A small network was shown many inputs. Here are its activations along a few directions, one row for each input.
In each table, some parts of the input vary, and every possible input appears once, in random order.
A made-up example of a description, with smaller parts first: one of 4 places along a line, together with either a single point or one of 11 places around a ring or (one of 3 separate values, together with one of 8 places around a ring).
Shared parts are said once, and a part with two or three values counts as separate values.
(in the rows, 128 means zero)

Other details of the inputs vary at random and push rows far along two fixed directions, the same in every table; ignore that.

Rows:
row 1: 136,134,92,73,107,104,112,99,187,109,142,145,167,185
row 2: 144,118,86,66,104,131,129,97,199,121,157,145,173,200
row 3: 131,134,153,160,147,147,145,152,75,136,115,124,95,87
row 4: 124,161,160,165,131,101,127,140,80,141,103,112,109,78
row 5: 159,158,74,120,110,160,157,109,110,192,187,124,105,133
row 6: 135,145,154,152,149,147,147,151,84,143,106,118,98,76
row 7: 135,137,154,167,136,120,137,150,76,137,107,119,96,85
row 8: 133,133,160,154,133,124,144,135,84,144,106,104,112,62
row 9: 128,126,156,209,156,166,83,154,115,160,132,92,99,90
row 10: 100,93,189,114,144,112,111,133,148,62,88,137,162,145
row 11: 116,97,166,112,143,115,108,148,160,66,58,133,147,130
row 12: 158,152,70,129,110,158,155,117,101,184,194,132,99,148
row 13: 111,113,181,111,135,98,103,133,162,65,64,127,163,125
row 14: 119,118,151,151,144,151,148,138,75,143,112,113,107,70
row 15: 139,150,75,129,103,136,149,113,100,195,193,130,113,144
row 16: 140,165,62,131,86,97,128,100,98,181,174,121,118,119
row 17: 131,127,159,163,131,123,140,142,75,138,113,114,104,77
row 18: 113,140,164,168,149,138,142,162,76,153,120,127,98,112
row 19: 95,105,178,113,149,108,104,144,152,67,75,140,153,147
row 20: 82,149,142,197,162,103,134,156,120,135,139,127,83,71
row 21: 123,95,173,116,141,116,111,147,157,61,66,136,146,135
row 22: 128,123,158,155,143,151,147,143,73,138,119,120,102,79
row 23: 115,177,45,168,126,93,137,126,147,174,202,138,84,120
row 24: 105,128,54,106,122,92,115,104,234,102,170,152,147,172
row 25: 155,103,70,70,92,112,120,90,192,104,146,140,168,179
row 26: 130,129,159,147,145,152,153,135,83,145,111,110,110,65
row 27: 103,137,164,160,138,116,132,139,69,145,122,118,111,88
row 28: 127,138,146,163,138,119,134,152,79,142,100,116,96,80
row 29: 140,156,74,131,104,134,147,119,101,194,190,132,110,148
row 30: 108,85,178,107,158,160,123,149,159,73,77,136,144,148
row 31: 97,109,176,117,152,107,103,147,153,67,70,143,149,152
row 32: 119,95,186,104,158,161,128,146,167,74,76,133,147,143
row 33: 121,139,172,172,147,138,144,161,74,147,128,130,98,117
row 34: 117,90,183,113,157,159,125,154,157,67,84,142,140,157
row 35: 122,156,162,162,128,103,128,137,79,141,106,110,113,73
row 36: 134,129,94,71,105,106,114,92,186,110,144,143,170,182
row 37: 119,92,173,109,153,144,120,149,156,61,73,142,145,137
row 38: 109,140,156,163,126,104,125,136,72,140,109,111,113,75
row 39: 146,159,71,133,84,100,133,93,94,176,185,121,121,121
row 40: 109,107,178,122,135,98,100,138,152,59,70,136,155,139
row 41: 150,145,70,124,93,137,154,100,104,193,212,131,122,154
row 42: 105,108,184,121,150,108,106,146,150,62,79,146,149,157
row 43: 158,136,62,117,99,161,161,94,106,189,207,125,114,145
row 44: 146,103,90,75,113,155,131,106,184,108,155,147,154,196
row 45: 121,97,175,99,154,145,123,142,166,67,65,133,153,123
row 46: 116,133,165,166,123,106,131,129,68,135,120,110,118,76
row 47: 113,173,49,166,123,96,137,121,146,175,202,137,87,116
row 48: 133,131,74,85,98,89,101,101,182,103,126,143,161,181
row 49: 142,146,62,120,95,136,152,101,107,199,204,128,122,149
row 50: 112,143,173,155,138,118,139,131,75,146,123,111,119,79
row 51: 123,135,145,156,149,146,142,154,77,142,106,121,95,82
row 52: 147,105,62,66,94,111,117,91,194,109,137,137,168,174
row 53: 108,135,158,162,125,105,128,131,71,140,112,107,118,71
row 54: 108,92,193,119,151,136,120,152,154,73,90,145,151,163
row 55: 120,141,177,159,145,142,148,150,82,155,125,119,108,98
row 56: 156,140,65,173,114,162,90,108,138,201,202,97,111,126
row 57: 148,148,66,123,110,159,153,114,103,190,187,127,102,138
row 58: 138,138,90,77,111,102,112,102,188,108,138,147,163,190
row 59: 143,127,76,67,88,94,110,79,196,107,140,134,181,172
row 60: 161,164,70,122,112,158,157,115,110,191,185,125,102,137
row 61: 127,127,171,151,149,167,158,140,84,150,122,109,106,85
row 62: 120,94,172,163,166,158,56,161,196,82,86,112,143,147
row 63: 124,129,151,158,133,122,137,144,78,143,105,111,104,71
row 64: 141,130,82,89,96,91,104,100,180,98,134,146,161,186
row 65: 140,106,72,67,111,139,123,102,186,108,135,145,158,171
row 66: 117,80,176,106,150,146,125,137,155,62,76,136,153,131
row 67: 116,79,176,158,162,163,62,143,194,85,92,105,154,136
row 68: 137,145,157,157,135,122,140,146,86,144,102,110,104,70
row 69: 109,98,191,121,152,135,119,158,154,73,88,148,147,167
row 70: 150,137,55,113,101,160,158,95,109,194,199,123,114,140
row 71: 124,151,172,164,150,138,146,159,83,154,120,123,101,106
row 72: 142,112,70,69,113,137,121,108,186,107,132,148,155,175
row 73: 140,156,79,129,95,112,139,97,91,180,198,129,119,134
row 74: 120,133,156,160,154,162,148,159,78,147,117,121,90,102
row 75: 135,153,57,117,90,111,139,87,100,189,201,124,128,134
row 76: 135,139,159,155,134,123,141,140,85,144,104,108,107,66
row 77: 129,110,173,112,147,114,112,149,169,66,53,132,146,129
row 78: 142,129,96,77,113,130,125,113,192,119,146,150,161,200
row 79: 153,122,78,65,114,138,125,105,194,107,132,144,158,170
row 80: 133,123,91,81,104,105,111,101,177,103,151,152,163,196
Description of these inputs: one of 4 places along a line, together with either one of 2 separate values or (one of 3 separate values, together with one of 6 places around a ring).
Changing only the place on the line of 4 turns row 28 into row 52. The same change can be made to row 4. Which row results?
Answer: row 59
Changing only the place on the line of 4 turns row 75 into row 19. The same change can be made to row 10. Which row results?
Answer: row 80
Changing only the place on the line of 4 turns row 23 into row 24. The same change can be made to row 7. Which row results?
Answer: row 25
Change only the choice among 2 separate values in row 20. List by row number the other rows that result.
Answer: row 56
Change only the choice among 3 separate values in row 54. List by row number the other rows that result.
Answer: row 15, row 55
Change only the choice among 3 separate values in row 40. List by row number the other rows that result.
Answer: row 16, row 35
Change only the place on the line of 4 in row 36. List by row number the other rows that result.
Answer: row 1, row 50, row 58

Rows:
row 81: 123,127,176,164,143,166,152,138,48,163,112,95,102,54
row 82: 129,158,83,89,56,26,111,69,115,133,159,136,176,160
row 83: 171,133,82,67,98,150,158,107,133,155,155,144,145,180
row 84: 137,119,177,154,140,160,173,153,27,157,109,116,93,72
row 85: 78,85,194,145,179,125,95,172,167,45,61,146,138,141
row 86: 103,98,182,100,158,138,143,141,168,61,92,151,148,161
row 87: 139,128,52,138,105,114,96,110,185,146,177,127,128,159
row 88: 129,126,141,93,134,135,135,141,164,96,117,153,139,182
row 89: 156,120,82,64,98,152,168,94,136,151,167,143,151,166
row 90: 137,178,39,82,70,15,135,78,143,124,130,139,144,104
row 91: 146,130,131,158,122,163,144,129,45,173,131,98,96,71
row 92: 159,137,78,144,109,139,117,106,119,170,173,112,114,110
row 93: 100,107,186,154,166,119,78,167,201,64,66,129,143,147
row 94: 147,145,89,143,115,142,130,103,121,180,182,110,120,102
row 95: 138,141,176,165,141,164,141,151,46,167,102,98,94,68
row 96: 79,99,166,124,167,124,108,150,186,68,98,148,148,155
row 97: 119,138,173,178,149,147,164,160,43,145,126,125,79,80
row 98: 159,135,89,107,116,136,101,111,178,134,148,126,148,160
row 99: 93,97,165,144,157,118,89,146,208,70,94,125,149,141
row 100: 118,157,99,149,136,126,123,137,127,159,161,139,108,146
What do these inputs look like to the network?
Answer: either one of 2 separate values or (one of 3 separate values, together with one of 6 places around a ring)
Start at row 100 and move only the place on the ring of 6, one step at a time. The first step leads to row 93. Which rows follow, in order?
Answer: row 98, row 95, row 83, row 88
Which other rows belong to the same alternative as row 90? List them by row number.
Answer: row 82

Rows:
row 101: 109,124,209,156,153,122,134,160,78,106,73,121,117,89
row 102: 134,175,70,153,103,100,150,111,82,195,186,122,95,94
row 103: 169,158,45,135,101,173,161,103,89,226,224,119,94,129
row 104: 161,181,43,125,80,114,163,93,70,215,206,124,101,117
row 105: 162,99,49,23,76,110,98,65,236,84,131,141,206,207
row 106: 95,125,202,178,159,118,121,163,94,111,91,120,113,90
row 107: 132,73,111,58,126,151,99,110,241,60,113,150,188,215
row 108: 160,178,48,134,82,120,149,94,77,220,216,121,105,128
row 109: 133,87,152,89,155,181,125,147,192,78,93,147,149,182
row 110: 132,174,73,162,109,109,143,112,85,201,199,121,93,106
row 111: 94,121,207,157,158,104,132,159,100,85,64,125,119,78
row 112: 86,123,197,165,163,106,120,163,116,87,74,128,117,90
row 113: 107,93,218,162,175,170,130,170,103,100,76,117,115,96
row 114: 113,128,184,191,154,111,91,157,111,110,72,98,111,59
row 115: 134,124,159,158,155,183,151,156,86,155,128,118,95,103
row 116: 116,106,144,86,128,100,118,125,174,64,83,147,164,154
row 117: 139,108,66,45,96,104,91,88,243,79,146,158,194,241
What do these inputs look like to the network?
Answer: either one of 2 separate values or one of 5 places along a line or one of 10 places around a ring
Start at row 109 and move only the place on the line of 5, one step at a time. The first step leads to row 115. Which rows follow, in order?
Answer: row 103, row 113, row 107
